Each row has a name. Each piece below is followed by the name of the row it came from. Each question is about the rows just above it.

| -.15 |  .26 | -.63 |  .71 |  .89 | -.04 | -.89 |  .20 |  G
| -.07 | -.33 |  .19 | -.04 |  .50 |  .41 | -.38 | -.01 |  E
| -.14 |  .30 | -.62 |  .69 |  .79 | -.10 | -.79 |  .18 |  W
|  .02 |  .17 |  .17 | -.14 | -.07 | -.03 |  .27 | -.22 |  Y
| -.13 |  .04 | -.05 |  .25 |  .87 |  .28 |  .26 | -.24 |  C
|  .03 |  .34 |  .08 | -.07 | -.16 | -.18 |  .35 | -.24 |  Z
|  .30 | -.64 |  .69 |  .07 |  .51 |  .35 | -.49 |  .10 |  M
| -.13 |  .04 |  .07 |  .25 |  .87 |  .28 | -.58 | -.11 |  L
| -.13 |  .04 | -.05 |  .25 |  .87 |  .28 | -.58 | -.11 |  X
|  .01 | -.26 |  .34 | -.27 |  .02 |  .27 |  .08 | -.10 |  T
The row with |  .03 |  .34 |  .08 | -.07 | -.16 | -.18 |  .35 | -.24 | is  Z
asked: |  .35 | -.49 |  .10 |  M
The row with |  .30 | -.62 |  .69 | is  W
asked: | -.13 |  .04 |  .07 |  .25 |  .87 |  .28 | -.58 | -.11 |  L

|  .02 |  .39 |  .06 | -.86 | -.45 | : Q
|  .32 |  .66 | -.85 | -.47 | -.20 | : P
|  .02 |  .39 | -.86 |  .06 | -.45 | : U
|  .32 |  .93 | -.85 | -.47 | -.20 | : S
The row with |  .02 |  .39 |  .06 | -.86 | -.45 | is  Q
Which row holds |  .02 |  .39 | -.86 |  .06 | -.45 |?  U
|  .39 | -.86 |  .06 | -.45 | is in which row?  U

